A small network was shown many inputs. Here are its activations along a few directions, one row for each input.
Each table varies a few parts of the input and shows all the possible inputs, shuffled.
A made-up example of a description, with smaller parts first: one of 5 places around a ring, together with either a single point or one of 9 places along a line or (one of 3 separate values, together with one of 4 places along a line).
Shared parts are said once, and a part with two or three values counts as separate values.

Other details of the inputs vary at random and push rows far along two fixed directions, the same in every table; ignore that.

A family of inputs:
r1: [  -9  -51   20  -20  -12  -51  -60  -26 -114  -32  -28  -41   -2]
r2: [-16  10 -14   9   1  46  67  13  50   2   3  24  -9]
r3: [  7  33   5  12  27 -39 -88  12  12   8  23  -2  -9]
r4: [ 53  38  34  -9  40 -26 -33  32  24  25   4 -13  17]
r5: [ 54  42  34 -10  35 -22 -35  33  26  26   5 -19  16]
r6: [ 29  51  31 -26  28 -33 -38  24  28   8  27  -6  21]
r7: [   7  -54   13  -16  -11  -44  -61  -48 -111  -27  -34  -25   19]
r8: [-19   8 -14   9   1  54  58  12  53  13  -7   6  -5]
r9: [-42   5 -51  18 -22  22  26 -10  24  26  12  23 -25]
r10: [  7  44   0   2  22 -51 -70   3   4  35  17   5  -6]
r11: [-51 -84 -38   5 -53  26  27 -47 -84 -58 -41 -16 -15]
r12: [ -1   4 -12  17  -8  38  75  13  44  -1   8  21 -12]
r13: [-24  11 -14  -2 -16  40  63   5  50  -5  15  17  -7]
r14: [ 12  29   4  14  25 -42 -81  -1  13  27  20   7   2]
r15: [-15   8 -14   9   0  50  62  15  55   8  -1  17 -10]
r16: [ -5   3 -10  12 -19  38  69  12  38  -4  11  20  -4]
r17: [ -54 -103  -28   15  -53   25   26  -48  -75  -43  -35  -15   -7]
r18: [ 36  51  40 -15  42 -14 -44  27  31  29   5 -18  16]
r19: [-38  14 -56  26 -18  26  14 -11  34  -1   3  25 -24]
r20: [ 48  44  39 -21  23 -37 -30  26  19  10  22   1  13]
r21: [-22  11 -11   9 -13  45  64   5  47  -4  16  19  -4]
r22: [  2   2 -17  15  -4  38  74  22  45   2   1  24 -11]
r23: [   5  -71   22  -13   -9  -38  -64  -42 -108  -16  -20  -27   21]
r24: [  -7  -53   20  -20  -13  -53  -56  -33 -113  -23  -31  -36    6]
r25: [ 58  37  36 -10  40 -30 -30  35  23  20   8  -2  11]
r26: [-19  10  -9  11  -3  44  68   4  48  -2  12  19 -11]
r27: [-41 -87 -39   0 -52  28  33 -58 -86 -34 -36  -5  -1]
r28: [ 47  45  31 -22  21 -39 -33  31  22   9  23  -3  20]
Description of these inputs: either (one of 3 separate values, together with one of 4 places along a line) or (one of 2 separate values, together with one of 8 places along a line).
Q: Start at r27 and move only the place on the line of 4, one step at a time. The first step leads to r7. Which rows follow, in order?
A: r19, r11
Q: Which other rows does r1 become when the choice among 3 separate values takes its other values? List them by row number.
A: r3, r11
Q: Which other rows does r14 become when the choice among 3 separate values takes its other values? List them by row number.
A: r7, r10

A family of inputs:
r29: [ 13  32  11 -16  24 -34 -60  -3  -5  35   5  -5   8]
r30: [-18  15 -32  29  -1  32  18  -8  46  26   9  24 -17]
r31: [-37 -77 -45  16 -54  35  69 -25 -35 -41 -23  12 -14]
r32: [ 23  30  11  -1  15 -50 -48  13 -12   8  17   0   0]
r33: [-35  20 -30  23  -2  31  16  10  48   9   9   5 -17]
r34: [ -3   7 -10  15 -11  43  52  24  71  24  23  10   1]
r35: [ -2 -63   5  -4 -21 -20  -7 -19 -87 -20 -33 -30   5]
r36: [ 11 -64  40 -28 -17 -13  23 -19 -72 -35 -19 -26  27]
r37: [ 17  29  14  -1  30 -32 -59  -2  -7  31   8  -3  12]
r38: [-27 -59 -27  -3 -51  60 109 -26 -25 -47 -38  -3   2]
r39: [ -3  20 -14   9  15  40  57  24  58  14   3  12 -14]
r40: [ 23 -52  27 -23 -11  -1  16 -20 -74 -32 -51 -39  26]
r41: [-11 -54  11 -14 -20 -15  -7 -42 -90 -23 -20 -15  19]
r42: [ -2  13  -8   7 -15  35  55  18  65  10  35  19   1]
r43: [  2  38  18 -23  16 -38 -60   6  -1   2  15 -13   2]
r44: [-10   4 -42  30  -6  20  20  15  48  12   5  25 -21]
r45: [-31  28 -35   2 -12  17  22  -8  41  22  18  27 -12]
r46: [-55 -73 -35  11 -48  51  61 -31 -26 -53 -22   3  -9]
r47: [-18  16 -35  19  -3  23  17  -7  46  10  18  40  -6]
r48: [  4  33  17 -16  23 -31 -64  10   1  14   3 -21   2]
r49: [ 32  26  15   4  15 -47 -52   9  -8   4  16   3  -6]
r50: [ 18  20  18   0  33 -27 -71  11   6   2   4  -9   8]
r51: [  6 -68   8   2 -21 -16 -10 -23 -84 -24 -34 -27  -2]
r52: [-12  19  -3  13   4  37  55  24  65  18   2  17 -11]
r53: [ 49  39  37 -17  37 -18 -36  27   1  15  -3 -11  14]
r54: [-13  23  -2   7  -3  31  59  19  60   4  13  27 -10]
r55: [-23  19 -41  13 -14  14  24  15  43  26   5  13 -27]
r56: [ 48  43  38 -23  31 -23 -30  22  -4   2   9  -1  15]
r57: [  7  35  21  -8  22 -36 -58   7  -5  -3  18 -10   7]
r58: [ -8 -55   4 -24 -33 -30  -4 -24 -87 -27 -24 -24   1]
r59: [ 15 -56  34 -31  -3  -6  24 -17 -81 -41 -27 -25  16]
r60: [ 40  23  46 -14  34 -33 -32  24  15  22   9 -14  22]
r61: [ 18  26  25   3  29 -26 -68   7   2   6   6 -16  -1]
r62: [-18   9 -38  25   3  32  14  -4  50  22   7  31  -9]
r63: [ 26  31  20  -1  23 -36 -59 -10  -8  14  18   9   8]
r64: [-26  22 -23  21  -8  26  14   2  47  -8  19  16 -21]
Q: The inputs of r46 and r50 match in every part but one. If r36 is changed in the same way as r46 into r50, which row does it become?
A: r60
Q: What is each input in this table made of?
A: one of 2 separate values, together with either one of 6 places along a line or (one of 3 separate values, together with one of 4 places along a line)
Q: Which other rows does r61 become when the choice among 2 separate values takes its other values? List them by row number.
A: r64
